A small network was shown many inputs. Here are its activations along a few directions, one row for each input.
In each table, some parts of the input vary, and every possible input appears once, in random order.
Descriptions start from the smaller parts, as in this example, which fits no table here: one of 8 places around a ring, together with either a single point or (one of 2 separate values, together with one of 4 places along a line) or one of 11 places around a ring.
Shared parts are said once, and a part with two or three values counts as separate values.

Other details of the inputs vary at random and push rows far along two fixed directions, the same in every table; ignore that.

Table:
x1: 4	-15	-1	9	9	-1	3	10	11	-10	6	-3	20	2	-6	0
x2: 10	19	5	-6	0	-15	-7	1	-3	12	7	-5	-4	3	12	1
x3: -3	-19	-16	7	10	2	9	0	-12	-1	-10	7	-2	-10	-4	-11
x4: 7	-12	-17	10	11	3	9	7	-8	3	-3	-5	12	-2	-4	-17
x5: 12	-9	-3	13	10	5	-3	-6	1	-11	-1	-7	7	6	-13	-12
x6: 11	-9	-2	2	7	4	3	1	10	-8	3	4	21	2	-9	-4
x7: -5	17	11	-12	-4	-7	4	4	2	2	8	10	-7	15	1	4
x8: 1	10	3	-9	-11	-3	-1	-6	-4	9	4	0	-10	6	7	19
x9: 6	-15	-3	17	2	14	2	-13	0	-10	-8	-2	0	1	-7	1
x10: -4	13	3	-10	-11	-1	-12	3	-4	4	7	6	6	14	8	12
x11: 14	-14	-4	11	-6	0	5	-11	5	2	-5	1	5	-19	2	1
x12: 4	-17	3	11	10	11	-1	-9	-3	-11	-6	5	-8	-4	-12	-7
x13: -2	-26	3	5	4	2	4	8	9	-10	-2	8	2	-4	-7	2
x14: 10	-18	2	5	3	-4	2	-10	3	2	-3	9	-2	-22	-4	-7
x15: 8	-18	1	-1	4	4	4	-6	4	0	-3	9	-1	-14	-14	0
x16: 11	-7	1	12	5	-7	7	-7	12	6	2	8	1	-17	-6	-14
x17: 6	-17	-4	4	-5	12	6	-5	11	-6	-4	8	11	-2	-4	6
x18: -11	7	-11	-2	-5	-4	6	-1	-20	11	-6	-4	-10	10	15	6
x19: -12	7	4	-4	-8	-6	-13	11	-2	2	10	-2	5	15	11	15
x20: -11	16	-9	-3	3	-9	8	7	-16	10	4	2	-16	10	8	-8
x21: -1	-23	-4	11	-3	6	5	3	14	-8	-1	1	10	0	0	10
x22: -1	19	9	-10	-1	-10	2	-1	1	11	9	5	-13	7	-2	5
x23: 2	15	2	-8	-10	-6	-13	1	-7	10	5	0	0	6	3	13
x24: -3	13	4	1	-6	0	-16	-4	-14	0	1	-6	-6	18	3	4
x25: 7	18	4	-12	2	-9	-5	2	-3	9	9	-4	-2	10	2	8
x26: 4	-20	3	-2	2	8	4	-1	7	-7	-4	15	4	-5	-10	-2
x27: 6	16	3	-3	-13	-13	-13	0	-9	13	3	-1	-2	-2	13	6
x28: -12	12	11	-5	-2	-13	4	13	3	-1	10	2	-9	15	4	7
x29: -5	18	8	0	2	-4	-2	-5	-6	-2	6	-1	-20	17	-1	-4
x30: -53	40	-5	-32	0	42	-2	14	16	-22	-35	-60	12	-56	15	-31
Description of these inputs: one of 5 places around a ring, together with either one of 2 separate values or one of 4 places along a line.
Q: The inputs of x6 and x7 match in every part but the place on the ring of 5. If x5 is changed in the same way as x6 into x7, which row does it become?
A: x29
Q: Which other rows does x9 become when the choice among 2 separate values takes its other values? List them by row number.
A: x18
Q: Which other rows does x27 become when the place on the line of 4 takes its other values? List them by row number.
A: x10, x19, x23

Table:
x31: 5	-7	-5	6	8	4	7	-3	3	-1	-5	0	2	-13	-9	-14
x32: 1	6	-2	0	-5	-18	-4	6	-20	15	11	11	-8	27	11	12
x33: 0	-12	-7	6	6	8	9	-4	0	-4	-9	1	0	-12	-6	-10
x34: 12	-7	-3	7	-6	-24	-2	-2	-25	21	12	23	-14	28	8	16
x35: 6	-9	7	1	2	4	3	0	19	-8	2	4	10	-11	-10	-2
x36: 14	-14	-4	10	-6	-9	0	-4	-8	10	5	14	1	11	1	11
x37: -32	47	10	-34	-6	18	-6	6	17	-10	-12	-39	-2	-32	18	-8
x38: -6	24	9	-14	-10	-9	-11	-2	-16	10	6	0	-20	21	14	16
x39: -31	54	11	-36	-15	-2	-13	11	-7	4	2	-26	-15	11	30	13
x40: 0	-14	5	1	0	8	3	-1	16	-10	-2	5	7	-9	-9	3
x41: 13	-6	1	10	-4	-22	-2	-5	-23	16	13	22	-19	34	4	16
x42: 5	-7	-1	8	6	3	4	-3	6	-4	-3	-2	2	-11	-8	-11
x43: 9	-6	-1	6	3	6	-2	-5	7	-5	-3	-2	8	-11	-9	-7
x44: 3	-9	-4	7	4	10	-1	0	5	-8	-4	-4	12	-4	-8	-5
x45: 5	-8	-5	5	5	2	3	0	4	1	-4	-1	8	-17	-5	-10
x46: -1	-11	-5	9	7	8	4	1	4	-9	-4	-4	7	-4	-7	-9
x47: -2	-10	-9	7	8	8	7	2	1	-6	-6	-2	7	-6	-7	-12
x48: 0	-13	3	2	3	7	2	5	16	-12	1	1	13	-3	-9	1
Q: What do these inputs look like to the network?
A: one of 3 separate values, together with either a single point or one of 5 places around a ring
Q: The inputs of x36 and x39 match in every part but the choice among 3 separate values. If x34 is changed in the same way as x36 into x39, which row does it become?
A: x32
Q: Which other rows does x47 become when the choice among 3 separate values takes its other values? List them by row number.
A: x31, x33
Q: Which other rows does x46 become when the choice among 3 separate values takes its other values? List them by row number.
A: x41, x42

Table:
x49: -5	-10	-23	13	11	11	10	-1	-19	1	-16	-7	0	-10	-3	-24
x50: 5	-10	5	1	3	7	4	-5	16	-8	-3	4	3	-17	-10	-6
x51: 14	-12	3	9	-7	-17	-4	-4	-13	12	14	23	-8	32	1	21
x52: -2	-13	2	4	5	11	4	-1	13	-14	-4	-1	7	-9	-9	-4
x53: -2	-13	-6	5	-1	11	1	5	11	-9	-5	-6	19	-8	-2	-1
x54: -1	-10	-5	7	3	10	0	7	11	-11	-3	-6	19	-6	-6	-6
x55: 21	-4	6	7	-1	-23	-1	-5	-9	16	18	25	-9	28	-4	12
x56: 1	-9	0	5	8	10	4	1	13	-13	-2	-4	10	-7	-11	-8
x57: 3	-8	-3	6	4	9	-1	3	12	-9	-2	-6	17	-9	-7	-6
x58: -1	-9	-20	12	11	6	9	-4	-16	4	-15	-7	-4	-18	-3	-24
x59: -1	-13	3	2	5	10	4	-1	14	-11	-4	1	5	-12	-10	-4
x60: 3	-12	2	3	-1	9	2	-4	13	-8	-6	1	6	-17	-8	-1
x61: 13	-7	-18	17	4	-19	3	-6	-41	23	3	15	-18	27	6	-3
x62: 4	-7	-16	14	10	2	10	-8	-12	7	-14	-5	-7	-24	-1	-25
x63: -33	46	16	-35	-1	18	-4	7	20	-16	-10	-35	-8	-24	11	-10
x64: 6	-9	-2	2	-1	7	1	-1	13	-4	-5	-4	15	-17	-4	-1
x65: -28	52	15	-39	-14	5	-11	4	8	0	-3	-27	-11	-15	25	7
x66: -21	44	13	-32	-15	-9	-14	8	-8	9	7	-14	-16	14	27	20
x67: 8	-5	1	3	3	4	0	-2	15	-4	-2	-2	15	-18	-8	-8
x68: 20	-9	5	7	-8	-21	-3	-8	-10	16	15	27	-11	23	0	20
x69: 3	-8	-2	4	4	7	-1	3	13	-7	-2	-5	16	-12	-8	-6
x70: 6	-6	0	4	3	6	-1	1	13	-6	-3	-4	15	-15	-8	-7
x71: 16	-6	-14	17	3	-24	4	-7	-39	26	4	17	-21	20	6	-4
x72: 3	-12	4	2	4	8	4	-3	14	-10	-4	2	4	-14	-10	-5
x73: 9	-14	1	10	-7	-16	-2	0	-14	10	13	23	-6	35	1	22
x74: -24	42	17	-32	-15	-6	-12	4	-7	6	6	-10	-25	15	23	20
x75: -5	-7	3	1	0	0	1	3	1	-6	3	6	-1	12	-2	6
x76: -28	46	14	-29	-8	-7	-9	12	-9	1	9	-14	-21	26	21	13
x77: 1	-8	1	4	8	8	5	1	15	-10	-2	-2	9	-10	-12	-8
x78: 17	-10	-2	9	-8	-19	-6	0	-14	15	15	19	1	31	5	21
Q: The inputs of x78 and x65 match in every part but one. If x52 is changed in the same way as x78 into x65, which row does it become?
A: x50
Q: What do these inputs look like to the network?
A: one of 5 places along a line, together with either a single point or one of 5 places around a ring
Q: Which other rows does x59 become when the place on the ring of 5 takes its other values? List them by row number.
A: x66, x69, x74, x77
Q: List by row number the other rows that have the place on the line of 5 in common with x63.
A: x60, x64, x70, x71, x72
Q: List by row number the other rows that have the place on the line of 5 in common with x53.
A: x49, x54, x73, x75, x76
